Each row below holds a small network's activations on one input, seen along a few directions.
Each table varies a few parts of the input and shows all the possible inputs, shuffled.
Descriptions start from the smaller parts, as in this example, which fits no table here: one of 5 places around a ring, together with either a single point or (one of 2 separate values, together with one of 4 places along a line) or one of 11 places around a ring.
Shared parts are said once, and a part with two or three values counts as separate values.
(in the rows, 128 means zero)

Other details of the inputs shift rows strongly along three fixed directions, in all tables alike. That doesn't count.

Table:
r1: [142 159 141 116  96 116 161 121 112 114 131 147 116 102]
r2: [155  70 144  91 166  82 140  88 167  56 176 122 129  95]
r3: [ 99  74 138 131 134 124 108 109 204  49 172 143 140  86]
r4: [149 146 130 139 145 156 121 138  78 226  72 114 142 136]
r5: [163 163 138 130 111 155  93 125 166 164 104 168 132 105]
r6: [147 125  69 156 135 170  36 130 195 127 116 147 132 174]
r7: [ 93  78 143 120 145 129 120  92 204  55 163 129 142  99]
r8: [138 144 103 163 140 213  97 134 138 186  64 119 136 156]
r9: [178 185 164 111  93 130 151 103 152 118 112 169 106  86]
r10: [ 94 103 158 123 145 101 110  94 210  67 168 111 133 128]
r11: [183 142 168 111 133 148 162 115 119 166  94 137 124  90]
r12: [111 138 103 162 120 174  67 128 186 118 119 159 136 133]
r13: [146 129 132 140 105 144 108 139 165 121 135 155 128 116]
r14: [162 158 171 100  99  83 185 125  94 114 147 153 112  85]
r15: [ 89  99 138 133 138 126 129 119 186  69 161 106 129 149]
r16: [ 73  90  69 179 108 161  75 169 157 114 148 125 145 176]
r17: [164 181 168  99 145 117 188 117  55 200  89 123 117  99]
r18: [ 65  74  95 168 152 152  63 146 168 134 136  92 163 185]
r19: [169 195 171 106 112 136 159  90 159 111  99 149 104  96]
r20: [137 157 141 135 103 134 123 113 171  86 133 153 119 116]
r21: [ 51 130 104 129 135  92 169 153  43 118 148  98 134 158]
r22: [116  65 148  99 123  54 177 144  67 128 179 113 145  72]
r23: [ 95  80 147 127 152 127 118  95 203  50 165 129 141 100]
r24: [132 144 124 130 112 146 115 122 140 131 122 162 128  96]
r25: [172 110 165 102 114 105 189 124  98 127 137 146 119  48]
r26: [ 30 115  56 156 114 124 125 178  44 143 144 103 150 188]
r27: [ 83  68  87 166 120 176  68 140 215  84 145 120 150 148]
r28: [148 135 102 162 121 200  86 156 139 194  75 134 139 149]
r29: [145 177 184  78 123  83 197  85 114  92 134 149 108  64]
r30: [ 95 120 149 122 117 107 125 115 209  41 169 125 125 143]
r31: [153 201 142 130 115 146 129 112 120 146  92 166 117 107]
r32: [162 201 166  97 121  93 178 121  52 194  91 128 116 108]
r33: [164 176 172 118 139 147 112  84 186 152  89 136 119 113]
r34: [ 56  96  92 147 143 114 175 169  33 143 146  73 133 178]
r35: [204 125 121 120 141 130 130 140  66 197  85 139 113 118]
r36: [148 186 120 160 102 182  84 124 183 135  89 159 120 152]
r37: [169 173 167 120 131 166 133  94 183 138  90 138 110 119]
r38: [105  69 139 120 140  97 175 146  87 112 165 100 141 116]
r39: [146  79 120 110 118 102  90 111 185  55 187 141 115 116]
r40: [ 90  95  62 152 122 125  61 151 147 107 145 118 133 218]
r41: [ 95  65 104 140 126 108 159 184  50 146 157 101 146 131]
r42: [ 99 116 147 125 107  84  98 111 202  60 181 139 138 123]
r43: [134 101 126  86 116  47 171 133  47  91 189 116 108 119]
r44: [ 97 163  96 155 118 139 101 166  87 178 110 126 143 178]
r45: [125 154 155 108 146 125 170  95 114 124 116 127 116  98]
r46: [100 112 146  94 102  35 180 137  66 109 187 121 135  99]
r47: [123  57  91 140 139 145  56 129 192  81 159 114 131 156]
r48: [195 191 140  95 147 111 144  97 109 141  94 140 103 126]
r49: [194 148 185 105 141 127 195 103  91 147 103 139 113  55]
r50: [155 165 122 153 115 150  91 147 114 200  92 149 134 129]
r51: [ 86  74 111 117 130  89 185 161  23 138 160 111 143  91]
r52: [130 200 109 156 122 172 129 150  86 188  64 122 118 178]
r53: [ 95 141  94 155 137 172 133 147  93 173  93  96 127 182]
r54: [149 136 125 134 100 146 125 135 139 136 123 156 123 105]
r55: [201 158 156  99 155 121 145  94 113 155  89 132  94 126]
r56: [207 128 151 113 155 146 105  93 168 141  89 145 112 120]
r57: [147 197 134 124 114 148 154 141  81 187  76 127 116 152]
r58: [139 160 165 103 110 112 162  98 166  81 133 141 110 104]
r59: [155 114 157 109 127 116 141 127 128 145 131 143 137  74]
r60: [116  74  76 139 124 112  84 155 126 118 155 127 130 173]
r61: [ 99 114  58 134 133  99 116 160  57 136 149 108 135 191]
r62: [ 72  80  61 140 160 125 115 160  48 145 144  58 125 217]
r63: [131 109 112 164 127 183  84 133 188 117 113 135 136 127]
r64: [200 172 144  90 168 106 183 103  42 178  92 120 100 110]
r65: [ 72 124 128  98 126  56 194 156  31 135 162  95 137 139]
r66: [107  68 122 146 122 133 114 138 180  75 163 129 139 112]
r67: [103 148 124 143 153 151 115 133 126 162 105 107 135 167]
r68: [125 101 135  81 135  35 185 128  60  91 171 107 109 137]
r69: [ 56  83  52 164 106 136 125 194  50 154 150 102 148 173]
r70: [ 90 145  84 165 140 188 118 146 100 175  85  92 130 191]
r71: [180 145 165 133 139 169 130 100 175 132  92 147 120  95]
r72: [139 112 142 137 135 144  96 129 174 131 127 142 143 105]
r73: [136 149 117 161 155 195  78 138 144 200  69 123 147 162]
r74: [103  82 117 118  99  89 161 163  87 113 180 127 136 111]
r75: [151 133 139 136 106 142 118 120 171 100 137 160 121  92]
r76: [ 79 102 121 134 142 114 172 135  90 103 154  88 126 144]
r77: [172 143 150 146 131 163  74 115 191 162  93 151 136 104]
r78: [ 96 114 145  90 107  44 187 141  65 105 187 127 136  99]
r79: [204 182 167  85 132 114 134  82 144 111 109 141  87 112]
r80: [ 76 127 115 135 122 111 153 141 110  90 150 103 127 157]
r81: [122  88 157 104 103  71 123 110 187  71 193 150 137  74]
r82: [ 86 170 102 148 135 141 110 159  93 175  99 107 140 192]
r83: [153 139 153 116 115 105 136 133 121 141 141 158 131  85]
r84: [161 103  91 142 152 159  63 121 185 121 116 135 134 144]
r85: [101 110 136 120  94 107 118 120 203  49 179 142 131 127]
r86: [138 145 100 160 139 201 115 149  94 212  59 116 136 162]
r87: [ 96 154 117 140 156 144 153 132  61 167  99 106 125 147]
r88: [193 103 164  89 153 110 140  87 138 100 141 126 108  88]
r89: [148 144 137 143 147 191  74 112 197 167  80 137 144 137]
r90: [ 72 128 125 143 128 118  76 119 210  81 149 112 141 175]
Description of these inputs: one of 6 places around a ring, together with either one of 3 separate values or (one of 2 separate values, together with one of 6 places along a line).
Question: Changing only the place on the ring of 6 turns r66 into r52. The same change can be made to r41. Which row results?
Answer: r30
Question: Changing only the place on the ring of 6 turns r37 into r85. The same change can be made to r55. Which row results?
Answer: r40
Question: Changing only the place on the ring of 6 turns r58 into r25. The same change can be made to r19. Which row results?
Answer: r27
Question: Which other rows does r69 become when the choice among 2 separate values takes its other values? List them by row number.
Answer: r75
Question: Which other rows does r33 become when the place on the ring of 6 takes its other values? List them by row number.
Answer: r4, r22, r32, r46, r81

Table:
r91: [197 150 185  95 128 123 121  82 215 103 124 157 114  89]
r92: [135 122  84 155 116 151  75 140 159  97 134 147 119 164]
r93: [170 132 169 104 119  84 164 127  83 151 141 150 124  56]
r94: [117 129 114 145 112 147  86 142 181 125 131 133 141 155]
r95: [146 102 141  93 138  93 176 118  85 125 140 128 126  91]
r96: [103 121  97 132 129 145 122 135  99 150 116  97 127 171]
r97: [176 162 137 104 135 141 158 121  81 182  87 129 116 114]
r98: [ 85 130 135 114 118  69 154 139  98  99 170 124 134 130]
r99: [ 77 128 132 130 126  95 164 136 104  89 162 119 131 128]
r100: [108  73 120 109 144  97 143 125  98 110 165 111 137 104]
r101: [107 108 117 165 129 166  84 136 174 120 129 133 143 129]
r102: [100 107  92 144 125 145 107 148 101 154 130 125 143 129]
r103: [110 114 106 147 143 150 130 149 108 146 117  99 135 165]
r104: [134 178 139 141 150 153 120 109 146 135  90 127 119 146]
r105: [128 171 122 115 143 125 147 113  85 154 103 122 120 139]
r106: [100 133 102 143 104 167  89 128 171 121 119 127 128 159]
r107: [101 123 105 155 121 151 131 160 109 143 123 115 139 153]
r108: [ 96 148 108 138 141 114 114 140 100 147 121 106 135 178]
r109: [113 103 107 148 148 149 129 149 105 150 113 110 139 156]
r110: [149 201 142 109 121 125 163 116  75 164  94 150 114 104]
r111: [175 178 136 121 113 166 126 114 148 159  87 156 119 107]
r112: [212 162 128 115 137 125 146 125  62 162  97 146  95 118]
r113: [147 165 139 135 101 145 108 129 148 150 105 139 121 137]
r114: [189 135 189 115 149 143 123  78 202 102 120 156 115  61]
r115: [114  78 132 116 143  84 134 137  98 123 168 111 139 113]
r116: [103 122 113 148 136 148 129 144 106 144 113  94 124 170]
r117: [ 98 130 119 158 112 169  99 133 178 109 123 123 127 158]
r118: [124 112 148 122 123 126  84  95 242  66 155 126 123 142]
r119: [153 146 129 141 116 145 102 137 149 162 102 152 135 126]
r120: [ 99  84 113 116 117  99 153 141 103 105 160 128 140 109]
r121: [119  79 134 109 138  77 151 136 105 112 163 117 138 121]
r122: [111  70 161 116 120  80 164 114 176  36 192 138 137  72]
Question: Changing only one part turns r105 into r110. The same change can be made to r112. Which row results?
Answer: r92
Question: What do these inputs look like to the network?
Answer: one of 2 separate values, together with either a single point or (one of 3 separate values, together with one of 5 places along a line)
Question: Which other rows does r101 become when the choice among 3 separate values takes its other values? List them by row number.
Answer: r93, r102
Question: Which other rows does r115 become when the choice among 2 separate values takes its other values? List them by row number.
Answer: r93
Question: Start at r98 and move only the place on the line of 5, one step at a time. The first step leads to r113. Which rows follow, in order?
Answer: r94, r119, r93

Table:
r123: [171 168 116 146 125 178 101 127 132 169  77 146 115 137]
r124: [ 84 119 127 136 131 106 134 129 118  97 156 115 124 146]
r125: [135 111 148 116 118 100 165 133 112 118 147 123 125 106]
r126: [ 98 110 144 116 124  99 125 102 216  28 188 125 129 111]
r127: [ 84  84 104 141 124 121 139 154 104 114 153 102 138 147]
r128: [181 134 169  94 117  89 173 109 118 109 143 151 107  71]
r129: [167 144 175 103 121  97 172 111 111 140 127 145 123  69]
r130: [154 145 137 113 127 118 148 127  89 152 116 147 119  93]
r131: [133 114 126 136 135 145  95 116 190 104 127 126 126 147]
r132: [125 130 127 144 121 154  94 136 164 137 119 128 137 145]
r133: [157 192 139 123 127 159 119 113 150 165  83 147 113 145]
r134: [146 190 122 135 116 174  96 112 143 167  73 135 118 154]
r135: [122 114 122 138 123 130  85 113 198  95 144 143 136 129]
r136: [146 130 152 114 127 117 170 123  98 134 133 135 127  89]
r137: [134 121 133 131 136 139  93 121 174 116 128 127 133 141]
r138: [156 132 156 106 137  98 154 112 109 138 128 133 126  93]
r139: [ 90  92  95 137 145 126 133 149  82 135 144 101 142 156]
r140: [118 129 124 128 128 128 148 147  77 164 117 122 131 118]
r141: [ 98  96 115 123 143 113 129 135 112 118 147 112 135 130]
r142: [134 127 112 143 139 159 104 127 142 139 106 120 125 150]
r143: [134 124 124 134 121 137  91 127 171 112 136 139 132 136]
r144: [ 94 110  76 149 132 140 127 166  54 163 127 112 141 165]
r145: [ 82 127 103 137 128 114 148 155  79 129 126 110 140 166]
Question: What do these inputs look like to the network?
Answer: either one of 5 separate values or (one of 3 separate values, together with one of 6 places around a ring)
Question: Start at r142 and move only the place on the ring of 6, one step at a time. The first step leads to r131. Which rows follow, in order?
Answer: r137, r138, r141, r139

Table:
r146: [ 93  77 122 114 155  93 134 136  92 129 138  87 143 152]
r147: [ 70  61 130 122 135 122 132 121 146  68 177  96 137 108]
r148: [106  81 121 140 156 129 122 124 153  77 135 104 130 154]
r149: [104 100 106 118 104  93 121 136 109  84 180 106 122 150]
r150: [112 106 132 149 146 156 122 120 161 100 113 130 134 118]
r151: [119  76  87 108 128  92 135 149 117 101 170 116 131 143]
r152: [168 149 131 132 113 140  96 121 147 172  91 164 128  95]
r153: [153 129 139 120 128  91 160 150  68 150 148 146 128  70]
r154: [135 126 100 145 108 159  97 143 118 157 117 133 121 118]
r155: [142 152 159 158 114 165 115 154 176 160 113 133 141 132]
r156: [ 57 105 122 129 130  92 148 124 112 116 151 101 149 134]
r157: [130 108 109 146 127 172 106 135 105 167 118 123 129 121]
r158: [134 173 128 128 120 157  98 111 152 130 109 125  99 164]
r159: [ 92  90 139 145  91 141 132 154 161 111 159 101 134 137]
r160: [123 132 138 137 144 163  92 113 167 154  85 131 144 121]
r161: [136 148 115 138 125 123  87 139 145 116 142 133 133 159]
r162: [132 167 123 127 131 106 178 148  26 163 102 124 103 158]
r163: [122 168 104 117 130 144 125 134 122 145 107 129 117 179]
r164: [172 117 150  90 132 114 187 120  80 150 133 153 129  57]
r165: [164 160 113 112 112 140 102 117 171 114 119 150 125 148]
r166: [131 155 129 134  96 134  82 118 170 130 113 161 141 122]
r167: [144 190 139 131 141 137 109 127 135 146 109 137 113 158]
r168: [185 109 182 106 132  98 194 103  97 114 138 166 114  33]
r169: [100 112 112 142 103 154 148 177 125 160 125 111 149 161]
r170: [ 85  70 142 150 101 107 164 162 150  79 169 113 139 133]
r171: [112  64 104 118 119  94 113 134 137  78 185 104 116 133]
r172: [152 133 189 125  96 134 120 113 224 125 118 148 136 100]
r173: [174 122 113 122 146 169 103 116 158 153 104 140 128 143]
r174: [155 110 110 127 139 140 140 145  34 195 113 101 115 141]
r175: [ 58 106 128 121 106 105 136 125 141  64 186 116 119 126]
r176: [173 166 141 114 111 114  98 108 148 142 104 153 121 133]
r177: [138 161 118 156 100 154 101 130 155 115 106 164 128 128]
r178: [142 136  90 155 120 132 157 178   8 204  90 137 123 121]
r179: [170 120 192  85 164  78 176 100 122  92 156 122 122  68]
r180: [133 164 157 127 121 160 124  82 187 107 116 131 114  99]
r181: [146 105 148 111 131 101 158 126  68 173 127 140 138  78]
r182: [ 95 154 123 152 117 145 126 130 140 108 116 147 121 145]
r183: [156 137 126 114 155 166 116 113 161 137  91 121 130 145]
r184: [193 148 143 126 138 128  92 115 181 123 126 153 116 109]
r185: [ 87 106 116 138 145  98 163 126 104  88 145  93 124 164]
r186: [ 98 139 106 149 113 121 107 160 107 126 153 135 150 138]
r187: [ 80 100 133 124 155  83 138 118 155  61 187  90 137 150]
r188: [118  85  97 130 127 101  87 140 138 128 140 120 133 157]
r189: [ 71 144 113 136 115 117 122 144  96 153 121 128 137 155]
r190: [206 114 196  84 154  74 175  94 122 106 166 148 114  49]
r191: [132  96  89 148 131 118 119 157  97 128 128 121 120 158]
r192: [152 110 117 123 147 114 138 145  36 212 101 115 131 143]
r193: [116 148 124 128 144 121 121 111 126 154 101 103 128 166]
r194: [115 142 122 132 136 146 116 104 153 116 124  94 112 161]
r195: [181 164 180  64 140  79 219  82 105 111 131 130 106  76]
r196: [162 150 128 138 113 135  96 114 178  87 117 155 116 145]
r197: [126  74 102 152 149 137 113 138 121 119 133 118 129 160]
r198: [ 77  86 127 135 158 115 139 148 106 110 162 100 155 117]
r199: [109 185  99 123 119 143 172 164  20 206  88 131 127 149]
r200: [157 151 144 112 144 172 136 108 155 145  86 144 133  94]
r201: [ 96 170 126 146 130 140 116 143 123 140 127 137 132 143]
r202: [103 163 129 151 146 146 129 128 126 147 117 116 141 133]
r203: [180 114 192  97 143  90 172 101 126 109 166 160 128  26]
r204: [134 124  89 134 117 154 107 147 137 149 117 148 137 124]
r205: [130 162 143 116 126 120  95 101 179 121 112 142 114 156]
r206: [ 97 129 100 140  91 135 110 146 103 123 148 124 132 137]
r207: [142 172 105 128 101 158 111 136 135 147 104 159 138 130]
r208: [152 127 142 123 146 167  99  98 172 119 107 109 113 133]
r209: [ 98 135 132 153 133 143 133 106 172  89 120 129 130 129]
r210: [ 97 143 116 127 132 151 137 113 162 114 122 123 141 134]
Question: What do these inputs look like to the network?
Answer: one of 5 separate values, together with either a single point or (one of 2 separate values, together with one of 6 places around a ring)
Question: Changing only the choice among 5 separate values turns r182 into r201. The same change can be made to r177. Which row results?
Answer: r186
Question: Start at r206 and move only the place on the ring of 6, one step at a time. The first step leads to r175. Which rows follow, in order?
Answer: r180, r147, r157, r154
Question: Which other rows does r179 become when the choice among 5 separate values takes its other values? List them by row number.
Answer: r146, r148, r183, r208
Question: Which other rows does r166 become when the choice among 2 separate values takes its other values? List them by row number.
Answer: r176
Question: Which other rows does r183 become when the choice among 2 separate values takes its other values? List them by row number.
Answer: r200
